Each row below holds a small network's activations on one input, seen along a few directions.
Each table varies a few parts of the input and shows all the possible inputs, shuffled.
Descriptions start from the smaller parts, as in this example, which fits no table here: values(3) and (point or ring(9) or (ring(5) and line(6))).
Shared parts are said once, and a part with two or three values counts as separate values.
In the rows, 128 means zero.

Other details of the inputs vary at random and push rows far along two fixed directions, the same in every table; ignore that.

Table:
x1: [127 154 127  81  88  85 100 130 108 167  74  78 109 103 124]
x2: [ 89  78  82 183 176 248 171 150 167  43 192 182 151 164 131]
x3: [158  95 118 122 134 206 166  79 205  75  76  83 132  87 101]
x4: [131  84 120 189 210 229 184 121 172  30 202 210 161 149 126]
x5: [143 141 136 113  97  78 103 132 104 161  96  78 113 128 144]
x6: [148 159 153 155 153  47  88 142  80 152 178 162 142 184 180]
x7: [108  99 108 205 195 226 180 115 185  46 191 203 156 149 138]
x8: [106 114 107 148 141 213 183 107 179  85 116 131 115  82 101]
x9: [ 97 109  96 108 101 221 172 103 199  97  56  94 107  54  76]
x10: [103 146 111 151 166 107 103 164  73 138 230 182 170 212 164]
x11: [119 153 125  65  91  91 108 124 100 187  98  82 113 104 107]
x12: [142 122 130 173 187  85 111 158  80  96 207 188 159 209 190]
x13: [150 102 119 154 181 179 158 111 160  56 149 150 159 143 135]
x14: [127 164 154 118  80  78 110 122 122 184  84 102 101  93 117]
x15: [ 99 142  90 111 114 228 166  77 210 105  64  75 115  56  87]
x16: [130 170 142 157 146  55  91 153  70 157 182 151 141 182 177]
x17: [139 154 136  98  93  75 111 121 111 162  70  72 109 100 132]
x18: [120 153 142  88  83  88 105 138 105 182  90 108  92  90 107]
x19: [149 140 163 103  95  69 113 116 117 173  82 112  94  87 117]
x20: [154 118 159 109  81  72 105 124 122 169  73  96  99 107 123]
x21: [114 114 106 142 159 108 103 178  68 127 223 165 166 224 167]
x22: [131 141 147 106  79  76 115 132 112 169  70  94 101  93 117]
x23: [ 94 132 122 161 156 110 108 178  75 139 239 210 164 210 153]
x24: [ 85  91  64 156 191 238 176 137 155  45 200 169 175 171 131]
x25: [158 127 147 147 145  48  86 155  71 142 171 145 138 196 184]
x26: [168 127 172  98  92  66 107 120 120 160  71 108 114  98 110]
x27: [102 144 128 173 157 109 103 176  82 129 220 206 148 196 162]
x28: [147 127 157 116 100  64 109 130 111 158  90 121 109 113 130]
x29: [110 136 136 117 128  68  95 179  52 173 198 176 136 179 139]
x30: [156 153 151  94 107  70 111 103 118 166  77  87 100  91 129]
x31: [104 131  89  97 121 226 172  83 197  99  66  75 106  49  85]
x32: [140  98 108 181 223 228 182 110 170  23 202 188 168 156 140]
x33: [110 110  86 103 107 228 164  92 203  96  58  59 112  68  92]
x34: [137 130 148 110  72  82 110 134 115 174  74  84  97 103 119]
x35: [170 111 173 148 136  51  87 164  75 143 173 169 142 189 158]
x36: [119 120 132  78  63  92 104 144 108 190  92  88 111 116 100]
x37: [148 127 124 129 142 207 170  64 213  86  81  99 136  75  97]
x38: [112 129 130  84  82  84 107 150  96 179 108 113 121 122 106]
x39: [141 116 138 126 116 209 174  68 223  99  61 106 121  51  74]
x40: [135 159 139 123 130  75 109 136  86 155 136 117 117 134 151]
Each input here is: values(2) and line(4) and line(5).
- Changing only the line(5) part turns x21 into x5. The same change can be made to x23. Which row results? => x14
- Changing only the line(5) part turns x16 into x37. The same change can be made to x22. Which row results? => x26
- Change only the line(5) part in x4. List by row number the other rows that result. => x8, x18, x19, x29
- Change only the line(4) part in x20. List by row number the other rows that result. => x7, x19, x28
- Start at x37 and move only the line(4) part, one step at a time. The first step leads to x32. Which rows follow, in order? => x13, x3
- Start at x13 and move only the line(5) part, one step at a time. The first step leads to x12. Which rows follow, in order? => x17, x1, x24

Table:
x41: [127 144 126  76 101 132 145  95 142 166  92  76 125  85  91]
x42: [111  74 119 163 143 184 165 124 165  85 145 172 126 126 120]
x43: [106 112 114 151 161 206 177  93 188  93 142 168 130  96 100]
x44: [188 159 172 109 141  30  87 116  79 158 136 131 135 150 149]
x45: [115  98 126 163 160 123 130 181  87  87 190 204 155 182 148]
x46: [115  78  97 130 147 227 164 132 161  71 135 137 121 112 104]
x47: [172 156 163 132 139  31  85 131  74 151 116 108 124 155 184]
x48: [112 139 104 103  96 141 147 101 145 146  75  50 108  86 113]
x49: [148 127 176 144  89  60  86 161  95 172 136 140 122 160 134]
x50: [121 169 141 126 110  37  94 168  64 162 124 135 115 141 159]
x51: [126 151 120  69  94 138 116  91 157 161  82  84 137  95  98]
x52: [116 142 128 125  93 117 138 104 154 155  65  98  84  74 124]
x53: [182 104 151  98 107 108 130 102 157 122  59  77 115  89 116]
x54: [131 140 146 186 167 136 120 147 117 120 214 202 162 180 144]
x55: [118 133 122 135 180 153 128 151 101 107 211 183 140 164 138]
x56: [109 130 115 193 144 197 156 122 174  86 145 141 132 130 138]
x57: [122  88 113 155 160 129 135 168  87 108 210 167 162 203 150]
x58: [127 109 112  82  82 149 122 113 166 144  61  74 127 107  94]
x59: [130 167 159 104 120  39  92 155  66 175 138 155 132 133 127]
x60: [120 149 115 100 105 132 122 126 125 145  85  79  85  88 124]
x61: [ 92 120  69 146 151 219 151 105 184  74 129 108 150 132 131]
- Changing only one part turns x41 into x48. The same change can be made to x44. Which row results? => x47
- What is each input in this table made of? => values(3) and (point or line(6))
- Which other rows agree with x45 in the values(3) part? List them by row number. => x42, x46, x49, x53, x57, x58

Table:
x62: [ 94  83  94 150 153 237 166 133 169  80 177 167 153 146 105]
x63: [150 167 133  86  96  73 101  99 124 172  73  57 123 110 134]
x64: [ 88 120  99 140 144 134 129 165  98 119 177 167 133 161 145]
x65: [147 136 162 147 154  56  98 157  78 135 178 198 139 170 158]
x66: [149 127 146 149 144  70  93 175  69 127 179 159 137 190 168]
x67: [134  85  99  99 108 221 172  72 219  87  44  56 131  70  83]
x68: [130 148 121 166 162 131 118 137 121 106 171 148 141 167 167]
x69: [125 125 131 172 180 172 155 120 149  76 163 185 152 133 133]
x70: [ 94 150 118 145 139  80 100 177  56 152 189 165 139 180 163]
x71: [133 128 101  94 123 187 160  73 184 104  53  53 128  69 102]
x72: [123 136 128 180 176 169 153 115 163  81 168 185 153 139 138]
x73: [ 97 112  89  83 108 238 179  84 206 109  68  84 107  44  60]
x74: [102 141 114 136 155 142 123 148  97 131 191 162 145 160 134]
x75: [156 154 165 106  98  70 114 104 115 177  74  85  96  84 124]
x76: [165 138 188  97  64  31  84 126 109 199  62 113 106  99 108]
x77: [129 133 112 112 116 194 156  85 186 104  51  67 107  58 101]
x78: [118 127 124  75  78 150 137 118 149 159  78  84 107  76  75]
x79: [ 67 126  72 170 161 224 171 127 166  75 172 156 145 140 130]
x80: [171 140 180  95  74  30  99 126  96 195  74  86  90  98 120]
x81: [103 127 124 139 125  78 104 192  59 149 188 169 137 188 153]
x82: [153 127 157 151 157  58 105 152  72 139 185 174 126 175 170]
x83: [151 145 145  87  91  76  98 123 114 165  67  80  94  95 127]
x84: [154 126 154  99  74  80  93 127 123 170  63  78 103 106 120]
x85: [143 116 152 159 153 115 132 147 118 102 166 189 146 154 133]
x86: [155 164 169 161 146  22  84 151  61 171 189 164 130 187 184]
x87: [134  94 100 147 174 178 156 131 143  62 167 140 164 166 140]
x88: [123 185 146  74  68  54  82 124  95 224  94  81 103 105 111]
x89: [ 77  80  82 164 146 229 170 145 165  74 162 164 147 147 116]
x90: [123  92  82 144 188 214 171 110 167  45 158 139 159 147 138]
x91: [154 105 154 114  86 127 138  95 166 149  58  85  99  74  98]
- Changing only one part turns x85 into x65. The same change can be made to x66. Which row results? => x83
- What is each input in this table made of? => line(5) and (values(2) or line(4))
- Change only the values(2) part in x81. List by row number the other rows that result. => x78
- Which other rows agree with x71 in the line(5) part? List them by row number. => x69, x70, x74, x75, x77
